These are the activations of a small neural network, seen along a few directions. Each row is one input.
In each table, some parts of the input vary, and every possible input appears once, in random order.
Descriptions start from the smaller parts, as in this example, which fits no table here: one of 5 places around a ring, together with either a single point or one of 9 places around a ring or (one of 3 separate values, together with one of 4 places along a line).
Shared parts are said once, and a part with two or three values counts as separate values.
(in the rows, 128 means zero)

Other details of the inputs vary at random and push rows far along three fixed directions, the same in every table; ignore that.

Rows:
r1: [139 122 138 173 169 142 156  74 181  92 123 147]
r2: [ 72 111  55 110  73 113 233 154 173 197  10 148]
r3: [131 120 116  89 118  94  55 152  58 143 143 104]
r4: [134 119 140  90  92 125  76 155  93 130  94 134]
r5: [ 91 137  91 141 130  93 126 132 112 121 113 133]
r6: [110 135 141  62  83 109 100 194  70 187 131  97]
r7: [ 79 118  47  74  54 101 132 174  90 182  46 139]
r8: [126 118 149 136 170 107  57  92 103  83 131 123]
r9: [153 121 168  41  34 153  99 211  86 182  99 121]
r10: [106 144  82 192 158  97 136 100 142  75 126 158]
r11: [128 158 214 176 208 160 141 121 165  88 146  84]
r12: [140 120 129 177 161 132 117  81 154  69 118 155]
r13: [103 134 133  64  78 125 170 185 120 213 117 101]
r14: [221 122 235 127 128 187 138 146 159 131 201 104]
r15: [118 125 118 112 139 130  70 104  88 113 137 129]
r16: [109 115 104 151 160  80 111 111 120 109 100 122]
r17: [ 83 120  97 143 170  95 106  68 131  95  77 144]
r18: [115 127  81 129 109 134 101 111 109 101 103 163]
r19: [130 119 117 138 177  89  62 100  89 102 169 105]
r20: [ 87 151 179 125 185  90  82 165  91 122 112  57]
r21: [141 116 137 131 140  89  81 137 101 113 129 114]
r22: [180 124 153 105 110 121  66 162  78 131 191 105]
r23: [140 112 149 125 156  98 127 119 130 140 134 101]
r24: [ 84 120  48 150 148  95 155  90 141 127  89 145]
r25: [123 113 134  86  99  96  98 173  88 161  99 103]
r26: [ 76 122  87  70 109 129 115 114 104 166  84 131]
r27: [121 118  90 140 124 142 229 109 191 170 111 132]
r28: [211 119 199 140 124 143 134 159 147 130 185 104]
r29: [138 127 124 143 147 160 152  86 160 120 148 141]
r30: [161 124 148 101  77 209 218 149 184 190 136 131]
r31: [118 147 131 142 156 114  52 105  87  68 154 144]
r32: [121 137 118 155 136 126 177 130 157 135 138 130]
r33: [ 85 137  78 152 142  80 103 119 102 101 109 143]
r34: [179 120 200 124 139 157 109 130 133 121 169 111]
r35: [132 124 112 126 104 169 168 117 157 139 116 149]
r36: [148 126 120 151 131 165 146  99 156 110 143 153]
r37: [141 144 174  94 107 168 148 150 135 159 164 119]
r38: [152 144 148 124  92 167 142 152 134 123 151 149]
r39: [118 139 118 134 123 127 191 139 157 159 133 127]
r40: [ 96 130  61 155 140 118 101  78 121  77  91 172]
r41: [155 142 196  92 127 153  80 150  92 137 192 104]
r42: [161 118 122 129  93 164 215 154 179 177 136 124]
r43: [ 86 142  92 156 146 134 150  90 151  99 107 161]
r44: [166 115 172 136 146 114 114 139 125 127 158  99]
r45: [158 119 121 157 126 157 207 125 182 151 149 126]
r46: [112 139  85 147  95 116 159 153 133 127 109 152]
r47: [ 95 143 106 115 109 131 114 128 111 120 104 154]
r48: [177 117 154 151 127 116 109 146 128 104 152 124]
r49: [104 142 130 129 152 113  61 108  87  87 143 135]
r50: [148 145 157 191 182 175 211  64 216  97 180 147]
Description of these inputs: one of 2 separate values, together with either a single point or (one of 3 separate values, together with one of 8 places along a line).
The inputs of r30 and r19 match in every part but the choice among 2 separate values. If r14 is changed in the same way as r30 into r19, which row does it become? -> r25

Rows:
r51: [ 91 128 100 114 118 104 104 139 101 128  81 134]
r52: [ 71 122 105 114 176  86  58  94  81 105  87 117]
r53: [142 122 117 114 102 130 156 139 134 161 141 130]
r54: [148 150 186 130 137 171 176 135 163 148 168 113]
r55: [133 128 119  96  79 150 163 169 130 173 111 131]
r56: [ 76 125  98 114 164  41  26 127  44 106 109  94]
r57: [ 94 132 134 104 144  73  37 143  61 114 102  96]
r58: [147 132 135 127  99 162 162 144 153 140 116 143]
r59: [146 126 123 114  98 148 113 140 114 131 146 137]
r60: [115 131 111 185 205 126 122  41 158  61 125 145]
r61: [105 121 154  91 124 139 148 156 132 187  96  90]
r62: [155 124 127  85  55 166 204 184 155 209 123 126]
r63: [116 130  95 182 169 108 139  92 147  84 121 144]
r64: [136 118 109 121 127 116  81 116  97 116 160 138]
r65: [134 121  93 140 136 109 103  95 112 107 152 151]
r66: [107 120 102  99 111 103 118 150  99 158 108 118]
r67: [ 80 143 157  67 104 127 138 184 100 194 103  92]
r68: [147 125 126  98  58 178 168 162 148 163 104 155]
r69: [194 126 185 168 195 110  97  95 128  93 238 101]
r70: [102 147  92 175 153 156 176  64 186  84 124 177]
r71: [177 154 215 136 147 182 149 123 158 128 217 105]
r72: [135 124 101 141 131 128  99 110 109 100 149 144]
r73: [137 131 148  86 100 128  73 163  81 142 135 114]
r74: [172 130 178 162 122 173 235 151 214 151 148 118]
r75: [178 125 192 113 156 115  53 149  76 120 215  78]
r76: [135 131 132 109  96 143 160 162 138 160 108 124]
r77: [120 127 113 157 141 128 125  95 141  89 105 164]
r78: [ 85 122 109  81  85 106 106 152  98 155  55 138]
r79: [ 97 125  55 118  54 157 192 141 155 155  47 176]
r80: [121 125 109 142 153  96  72 107  90  92 147 124]
r81: [156 131 143 130 140 132  49 115  91  85 170 136]
r82: [ 98 128 100 208 178 105 174  73 185  71  84 156]
r83: [ 63 124  78 100  94  93 149 163 110 163  37 125]
r84: [178 123 167 171 164 139 188 128 187 133 185 104]
r85: [202 127 225 109 118 166 121 169 131 144 198  96]
r86: [165 129 197 107 140 120  92 169 102 145 186  73]
r87: [128 123  93 224 196 103 212  65 212  89 133 145]
r88: [126 134 112 139 131 121 106 119 114 106 124 135]
r89: [ 92 119  67 155 102 134 154  89 159  95  59 194]
r90: [116 117 117  96 117 150 124 109 130 135 106 140]
Describe the family of inputs behind these rows. -> one of 4 places along a line, together with either one of 2 separate values or one of 8 places along a line
The inputs of r57 and r85 match in every part but the place on the line of 4. If r56 is changed in the same way as r57 into r85, which row does it become? -> r75
Change only the place on the line of 4 in r82. List by row number the other rows that result. -> r77, r78, r89
Change only the choice among 2 separate values in r54. List by row number the other rows that result. -> r52
Change only the place on the line of 8 in r73. List by row number the other rows that result. -> r53, r55, r58, r62, r77, r80, r88
Change only the choice among 2 separate values in r61. List by row number the other rows that result. -> r67
